These are the activations of a small neural network, seen along a few directions. Each row is one input.
Each table varies a few parts of the input and shows all the possible inputs, shuffled.
Descriptions start from the smaller parts, as in this example, which fits no table here: one of 6 places along a line, together with either a single point or one of 9 places along a line or (one of 3 separate values, together with one of 5 places around a ring).
Shared parts are said once, and a part with two or three values counts as separate values.
In the rows, zero is written as 128.

Table:
r1: [192 160 100 202 125 135 100 162 143 103 116 143  78 148 105]
r2: [ 64 163 106 135 127  82 134 166 117 145 106 128 113 122 159]
r3: [ 94 118 126  94  76 104 125 119  95 126  83 177 144 112 105]
r4: [131 147 108 108  67 138  94 130  86 127 144 202  97 162  89]
r5: [123 169 124 156 181 104 140 169 158 135 114  94 124 120 141]
r6: [150 130 161 115 183 148 167 131 164 145 165  95 129  86 124]
r7: [183 120 149 144 146 161 144  86 145 106 121 118 134  62  97]
r8: [145 100 164 117 122 163 152  78  92 108 140 160 155  79  95]
r9: [ 60 104 146  72 123 119  86  94 108 136 113 114 155 167 181]
r10: [166 148 106 175 146  97 125 143 144 105  70 115 128 108 117]
r11: [218 138 130 156 113 177 150 121 162 138 167 139  97 135  84]
r12: [181 126 139 127  89 177 152 111 111 142 194 180 123 154  78]
r13: [ 67 129 116 129 122  95  89 130 112 119 104  74 130 166 194]
r14: [162 167  67 161  95  87  90 156  91 141 112 170  87 169 118]
r15: [103  98 172  94 151 153 181 122 123 146 178 145 141 102 122]
r16: [108 144  88 151  91  69 113 144 104 115  68 144 121 106 127]
r17: [101 111 115 160 155 110 114 150 182 123 108  48 144 167 160]
r18: [ 70 142 150  64 126 116 142 146  97 146 122 156 125 131 151]
r19: [108  69 154  84 163 166 124  82 130 125 171 102 178 136 162]
r20: [134  77 139 115 160 160 139 118 195 129 162  55 157 129 153]
Changing only one part turns r8 into r16. The same change can be made to r12. Which row results?
Answer: r14
Describe the family of inputs behind these rows.
Answer: one of 4 places along a line, together with one of 5 places around a ring
A walk changes only the place on the line of 4. It starts at r4 and steps to r3. List the rest of the walk in order.
Answer: r18, r9
Change only the place on the line of 4 in r17. List by row number the other rows that result.
Answer: r1, r5, r10

Table:
r21: [217 119 152 166 164 178 181 125 206 123 161 124 131  79  61]
r22: [105  98 181  65 146 138 197 112 142 150 155 152 154  39 118]
r23: [212 134  80 171  87 125 111 113 105 135  99 168 112 143  77]
r24: [ 82 132 129  85  65  99 109 128  67 100 115 192 125 123 128]
r25: [ 85 194 124 125 116  73 137 150  46 118  75 172 123 100 127]
r26: [113 104 172  82 195 150 162  97 206 148 124  22 175 109 187]
r27: [ 77  79 151  76 102 157 129 127  83 133 210 199 128 135 116]
r28: [ 69 164 107 175 162  69  97 192 141  98  78  68 116 152 195]
r29: [ 87  84 141  93 141 166 100 103 146 143 172  74 149 207 183]
r30: [205 115 110 153 109 185 114 107 139 148 182 158 100 162  71]
r31: [194 199  78 233 128  91 122 172 130 124  81 138  76 120  86]
r32: [ 89 115 111 113 122 106  75 111 124 115  82  69 147 166 185]
Describe the family of inputs behind these rows.
Answer: one of 3 separate values, together with one of 4 places along a line
Changing only the choice among 3 separate values turns r22 into r21. The same change can be made to r25. Which row results?
Answer: r31
Change only the place on the line of 4 in r29. List by row number the other rows that result.
Answer: r26, r28, r32
